Each row below holds a small network's activations on one input, seen along a few directions.
In each table, some parts of the input vary, and every possible input appears once, in random order.
Descriptions start from the smaller parts, as in this example, which fits no table here: one of 8 places around a ring, together with either a single point or one of 9 places along a line or (one of 2 separate values, together with one of 6 places along a line).
Shared parts are said once, and a part with two or three values counts as separate values.
In the rows, 128 means zero.

Other details of the inputs shift rows strongly along two fixed directions, in all tables alike. That doesn't count.

A family of inputs:
x1: [139 113   6  94 101  43 101 212 135  56 159 157 124]
x2: [140 120  22 121 113  23 128 204 126  67 148 142 122]
x3: [ 92 153 160 134 124 187 142 105 135 151 111 115 127]
x4: [114 119 109 124 142 109 142 152 142  91 103 103 130]
x5: [123 144 173 142  92 168 128 113 108 171 137 124  99]
x6: [116 127 170 128 127 189 127 102 144 149 114 111 133]
x7: [158 152  98 123  72 106  78 166  84 123 182 170  91]
x8: [ 95 129 133 137 173 132 164 123 152 105  82  97 148]
x9: [153 146 125 146 129 127 103 129 109 123 151 149 129]
x10: [124  98 135 131 166 118 165 103 152 124  98  96 157]
x11: [112  90 118 148 184  83 182 124 157 103  80  84 156]
x12: [129 109 107 130 128  87 139 146 121 107 125 120 118]
x13: [106 140 165 125 100 168 150 100 127 180 127 110 117]
x14: [176 148  88 130  56 105  67 180  93 111 189 159 101]
x15: [106 153 162 150 139 157 149  98 122 164 117 124 123]
x16: [131 114 147 153 161 131 150 110 137 120 105  98 148]
x17: [113 132 118 120 140 114 146 113 128 140 128 133 134]
x18: [108 110 121 137 201 105 167 128 165  81  74  93 165]
x19: [140 119 119 121 112 117 127 128 131 132 137 124 133]
x20: [109 141 162 123  94 196 117 111 129 160 131 121 115]
x21: [120 130 126 113  93 144 111 147 120 127 137 133 101]
x22: [138  97 122 118 155 109 125 143 148  91 108 118 138]
x23: [112 119 134 155 172 114 170 113 147 123  94 101 155]
x24: [ 98 127 132 125 156 120 170 103 142 152 108 119 138]
x25: [172 160  88 111  84 122  48 177 104 100 187 183 109]
x26: [144 129 177 127 108 174 117  94 117 167 141 129 122]
x27: [124 132 189 134 138 181 124 107 131 138 108 111 125]
x28: [100 101 131 118 168 102 180 106 146 143  93 110 139]
x29: [147 177 154 146  83 169  83 124  91 166 173 163 105]
x30: [161 103  78 131 152  58 116 161 121  78 136 143 136]
x31: [129 118 143 121 137 127 138 108 128 154 124 133 133]
x32: [130 137 140 132 146 152 121 125 144 114 118 123 145]
x33: [143 119  95 123 137  98 132 135 136 110 135 131 148]
x34: [108 154 165 154 128 166 148  97 122 156 120 113 130]
x35: [119 137 109 118 112 115 140 128 127 136 139 130 130]
x36: [115 137 173 122 122 165 139  86 116 177 128 130 121]
x37: [134 151 172 160 134 175 128  96 120 150 128 120 141]
x38: [132 158 179 136 104 194 101 120 119 142 133 119 117]
x39: [136  92 117 122 177  91 152 113 143 113 106 122 153]
x40: [122 154 165 123  75 179 121 104 109 180 152 126 108]
x41: [175 154  71 108  63  95  61 172  95 122 202 188 106]
x42: [139  91  53 108 130  41 143 170 143  89 130 122 139]
x43: [158 124 136 139 112 128 105 135 109 122 148 135 119]
x44: [ 85  92 107 123 177 102 184 131 167  93  69  82 147]
x45: [114 139 165 131 150 184 124  93 141 150 117 132 140]
x46: [127 115 143 119 147 150 120 116 140 130 117 135 134]
x47: [125 106 126 127 185 105 141 134 146  89  91 116 145]
x48: [ 93  81 111 116 195 101 173 118 165 103  73 106 154]
x49: [118 167 148 123  73 170 122 115 112 182 159 141 109]
x50: [129 130 112 120 125 139 115 138 142 114 133 135 138]
x51: [140 155 129 129 128 141  95 141 118 112 141 147 123]
x52: [ 96  86 133 116 164 129 164 114 160 119  83 100 139]
x53: [123 139 174 119  86 172 125  98 109 181 145 129 105]
x54: [151 168 149 150  83 165  91 126 102 151 165 148 118]
x55: [151 155 156 141  90 158  91 126  94 161 163 155 105]
x56: [123 106 105 127 163  91 162 120 154 114 106 113 161]
x57: [144 158 165 134 111 178 104  93 111 170 155 150 127]
x58: [157 113  16 101 101  23 111 201 128  76 166 156 131]
x59: [132 132 180 153 147 160 131  91 120 155 117 125 133]
x60: [117 128 139 139 138 122 146 121 121 141 118 126 119]
x61: [111 152 169 123 105 190 111 111 113 162 132 140 105]
x62: [152 168 149 148  98 160  87 121  98 153 166 159 115]
x63: [107 124 170 121 114 158 156  97 129 178 119 113 115]
x64: [151 124  55 107 113  57 109 170 121 104 162 162 127]
x65: [129 140 181 134 127 192 115 106 136 143 119 113 132]
x66: [ 99  88 125 126 189  98 175 131 160  87  66  87 144]
x67: [132 162 147 140  65 161 108 136 100 162 159 133  94]
x68: [100 109 112 146 200  81 182 113 147 104  84 104 154]
x69: [141 135 183 149 110 171 115 103 112 160 135 125 117]
x70: [159 108  71 123 103  57 105 184 114  90 154 144 112]
x71: [170 132  88 100  47  99  75 174  97 133 193 168  94]
x72: [120  87 130 126 211 101 157 119 164  89  74 107 162]
x73: [113 170 168 136 125 185 113 111 117 148 127 135 117]
x74: [125 122 107 119 144 103 123 154 128  94 116 132 122]
x75: [ 90 131 132 129 166 141 155 112 146 126  95 117 137]
x76: [166 129  96 107  89  99  86 152 106 128 173 169 114]
x77: [122  87 142 124 166 109 167 101 152 131  94 102 149]
x78: [138 149  77 105  80 123  75 168 112 116 176 175 105]
x79: [148  88  64  98 125  69 107 179 143  72 135 140 126]
x80: [104 110 134 146 161 112 175 114 142 120  91  88 140]
Description of these inputs: one of 5 places around a ring, together with either one of 6 places around a ring or (one of 2 separate values, together with one of 5 places along a line).
- The inputs of x47 and x51 match in every part but the place on the ring of 5. If x39 is changed in the same way as x47 into x51, which row does it become? => x57
- The inputs of x37 and x30 match in every part but the place on the ring of 5. If x8 is changed in the same way as x37 into x30, which row does it become? => x74
- The inputs of x50 and x46 match in every part but the place on the ring of 5. If x49 is changed in the same way as x50 into x46, which row does it become? => x28
- Which other rows does x15 become when the choice among 2 separate values takes its other values? List them by row number. => x24
- Which other rows does x48 become when the place on the ring of 5 takes its other values? List them by row number. => x1, x20, x52, x78
- Which other rows does x65 become when the place on the ring of 6 takes its other values? List them by row number. => x4, x6, x20, x38, x44

A family of inputs:
x81: [132  94 115 122 169 118 139 115 152  94 108 108 155]
x82: [102  91 147 145 207 138 169  96 171 106  65  97 175]
x83: [131 109 113 102  87 107 132 142 128 144 140 125 111]
x84: [168 139  96 119  59 114  91 163 116 133 181 144 114]
x85: [167 135 109 138  80 117  74 168  91 102 171 153 100]
x86: [121  90  63  99 148  76 139 148 147  80 121 122 139]
x87: [141 178 167 162 100 183 114 105 107 171 156 135 127]
x88: [159 160 150 116 103 166  82 111 107 144 168 153 122]
x89: [120  90 109 137 186 107 137 139 155  83  92 115 141]
x90: [110 111 174 118 118 150 153 108 131 155 104 100 113]
x91: [153 153 119 123 115 131  83 143 116 119 156 166 130]
x92: [120 130 175 124 127 145 138  95 111 170 124 133 111]
x93: [155  92 111 124 152  72 132 145 126  98 121 130 132]
x94: [140 118 183 138 153 139 134  92 119 152 116 125 130]
x95: [164 160 124 117  85 155  72 142 106 130 174 166 123]
x96: [127  98 113 128 169 118 139 121 154  95 103 116 163]
x97: [117  98 148 128 211 129 176  85 164 110  76  90 172]
x98: [134 148  92  98  63 129  85 177 119 115 162 154 105]
x99: [124 160 111 131  75 128 114 162 108 122 149 124 100]
x100: [154 154 133 119  72 163  68 163 116 123 163 150 106]
x101: [154 116  64 109 151  59 111 162 136  73 138 149 152]
x102: [121 108 122 124 158 121 141 138 162  94  95 106 155]
x103: [121 149 137 123  84 176  89 136 112 146 154 157 101]
x104: [114 135  77 134 143  68 156 142 132 115 130 128 139]
x105: [ 89 128 196 141 141 176 169  93 133 157  84  81 122]
x106: [135 100 179 144 142 153 133  95 125 144 111 114 129]
x107: [131 171 111 127  49 143 105 156 107 148 174 136 101]
x108: [ 88 150 172 157 153 168 183  77 137 175 100 100 144]
x109: [131 134 116 131  89 126 105 151  96 122 151 141  96]
x110: [105 138 120 149 119 134 151 118 128 143 129 117 131]
x111: [128 155 108 110 105 127  99 144 116 131 153 166 118]
x112: [122 162 177 139  96 177 117 113  92 167 141 136  97]
x113: [138  67 109 130 164  81 154 121 148 114 106 112 150]
x114: [106 104 108 119 132  97 177 126 155 135 108  98 141]
x115: [125 135 101 106 119 121 123 139 128 121 139 145 131]
x116: [136 115  81 152 144  83 140 146 138  94 129 118 150]
x117: [119 154 144 113  78 177  92 148 118 146 147 138  87]
x118: [151 130  66 144 140  55 124 177 120  68 135 133 134]
x119: [131  86 139 132 189  89 169  94 148 136  95 111 158]
x120: [139 169  90 132  75 110  99 170  90 119 170 155  96]
x121: [116 114  71 110 162  65 136 161 142  88 116 143 134]
x122: [122 138 170 142 171 162 123 103 135 138 108 129 129]
x123: [ 86 134 184 137 171 186 157  86 141 161  87 112 124]
x124: [128  98 124 137 160  90 153 147 143  84  92  90 139]
x125: [125 137  60 130 134  48 135 171 116  85 135 137 122]
x126: [140 116 186 130 114 162 126 110 125 149 119 107 118]
x127: [122 120  54 135 123  60 133 176 121  76 132 128 120]
x128: [ 99 100 109 129 184  75 196 100 157 138  94 107 159]
x129: [152 111 144 118  95 134 116 127 127 150 142 121 121]
x130: [117 149 210 141 124 225 112  98 134 164 113 111 114]
x131: [144  94  83 137 140  78 140 137 143 110 132 124 150]
x132: [139 136  96 151 159  72 135 148 124  87 122 126 141]
x133: [107  89 140 124 176  97 181 108 140 128  84 106 135]
x134: [125 150 113 115 113 129  95 149 112 130 150 161  97]
x135: [131 147 167 138 140 177 116 106 131 142 122 137 143]
x136: [100 147 189 130 114 221 128  76 127 180 123 125 129]
x137: [120 132 185 155 166 160 165  61 141 182 109 110 157]
x138: [138 165 115 104  82 143  87 138 105 144 173 170 112]
x139: [131 101 122 110 156 119 144 125 158  95 104  93 152]
x140: [141 144 144 112  79 140 107 114  98 184 169 161 101]
x141: [113  70  98 117 153  76 170 122 147 124 103 113 138]
x142: [161 148 104 122 100 128  68 171 107 107 167 168 101]
x143: [140 134 209 142 121 195 129  69 116 200 131 127 128]
x144: [ 90 100 133 137 186 106 210  85 162 151  79  94 162]
x145: [119 146 156 136  78 180 125  96 114 192 156 138 114]
x146: [111 136 159 104 109 178 134 105 137 150 124 106 123]
x147: [108  95  59 109 181  53 162 159 159  72  93 127 155]
x148: [156 127 109 138 128  90 111 160 107  93 139 138 120]
x149: [147 117  63 148 134  62 120 176 123  62 134 128 133]
x150: [150 100  68 130 151  52 146 150 142 102 132 129 153]
x151: [ 82 121 182 141 165 193 152  84 145 156  86 107 123]
x152: [114 110  86  96 128  97 142 155 152  95 114 115 139]
x153: [124 136 168 142 161 168 128 107 138 135 107 127 142]
x154: [159 165 131 126  96 149  65 148 104 131 170 174 111]
x155: [160 149 133 139 110 115  92 146  94 118 156 150 110]
x156: [112 151 182 170 170 163 165  71 137 166 105 103 157]
x157: [132 104 117 117 104 109 121 139 113 127 138 138 105]
x158: [149 133 118 130 106 145  79 152 120 111 152 155 119]
x159: [122 152 133 120  81 177  90 132 113 147 155 158 110]
x160: [115 142 156 112 127 173 134  95 127 155 129 125 127]
x161: [107 142 186 162 146 179 169  85 149 159  97  79 152]
x162: [154 129  94 103  68  99 100 155  99 148 178 167  98]
x163: [120 120 100 126 150  69 144 148 117 102 118 129 120]
x164: [124 152 206 131 112 224 119  85 136 168 121 109 138]
x165: [128 149 110 113 102 134 100 154 116 127 150 160 108]
x166: [123 143 114 106  84 141  99 164 126 123 145 141 104]
x167: [125 144 128 104 119 140 118 113 121 141 145 141 122]
x168: [110 112 129 154 180 103 177 129 156  88  75  73 155]
- The inputs of x118 and x168 match in every part but one. If x97 is changed in the same way as x118 into x168, which row does it become? => x139
- The inputs of x106 and x93 match in every part but one. If x141 is changed in the same way as x106 into x93, which row does it become? => x162
- What is each input in this table made of? => one of 2 separate values, together with one of 4 places along a line, together with either one of 5 places along a line or one of 6 places around a ring
- Which other rows does x83 become when the place on the ring of 6 takes its other values? List them by row number. => x90, x99, x105, x107, x114
- Which other rows does x110 become when the choice among 2 separate values takes its other values? List them by row number. => x116
- Which other rows does x135 become when the place on the line of 5 takes its other values? List them by row number. => x95, x97, x142, x153
- Which other rows does x158 become when the place on the line of 4 takes its other values? List them by row number. => x100, x153, x154
- Which other rows does x147 become when the choice among 2 separate values takes its other values? List them by row number. => x135

A family of inputs:
x169: [142 131 178 116  83 179 108  97 110 189 154 142 108]
x170: [154 154 123 143  93 115 109 126  91 155 173 157 114]
x171: [130 178 135 119  59 187  75 143 104 151 174 162  99]
x172: [137 126 162 149 121 145 129 119 122 138 123 109 124]
x173: [154 150  32  92  64  80  72 204 113  87 189 174 109]
x174: [161 186 173 159  56 181  79 119  73 177 184 155  96]
x175: [103 158 173 129 121 194 118 116 126 143 117 123 114]
x176: [112 115 140 155 220 110 175  93 153 116  81 110 172]
x177: [142  97  83 115 142  56 145 133 130 122 136 140 138]
x178: [125  62  92 113 205  72 157 146 174  52  73  96 164]
x179: [142 151 159 125 121 170  99  99 118 163 151 158 129]
x180: [109 169 169 132  97 207 103 115 117 157 137 136 107]
x181: [ 95 100 108 122 161  85 179 137 147 107  87  95 132]
x182: [ 68  97 157 140 190 129 220  79 167 149  57  72 157]
x183: [142 117  21 101  76  35 107 212 113  79 168 151  97]
x184: [137 111  89 152 198  65 146 151 146  62  96 118 161]
x185: [176 120  48 119 110  61  71 211 120  41 159 152 121]
x186: [116  80 135 114 198 118 158 103 166 109  79 108 162]
x187: [ 80 139 200 139 138 196 186  56 144 202  95  89 138]
x188: [135 118 182 127 107 176 124 103 126 162 127 114 118]
- What is each input in this table made of? => one of 2 separate values, together with either one of 4 places along a line or one of 6 places around a ring
- The inputs of x180 and x183 match in every part but the choice among 2 separate values. If x186 is changed in the same way as x180 into x183, which row does it become? => x169
- A walk changes only the place on the ring of 6. It starts at x185 and steps to x184. List the rest of the walk in order. => x176, x179, x186, x178
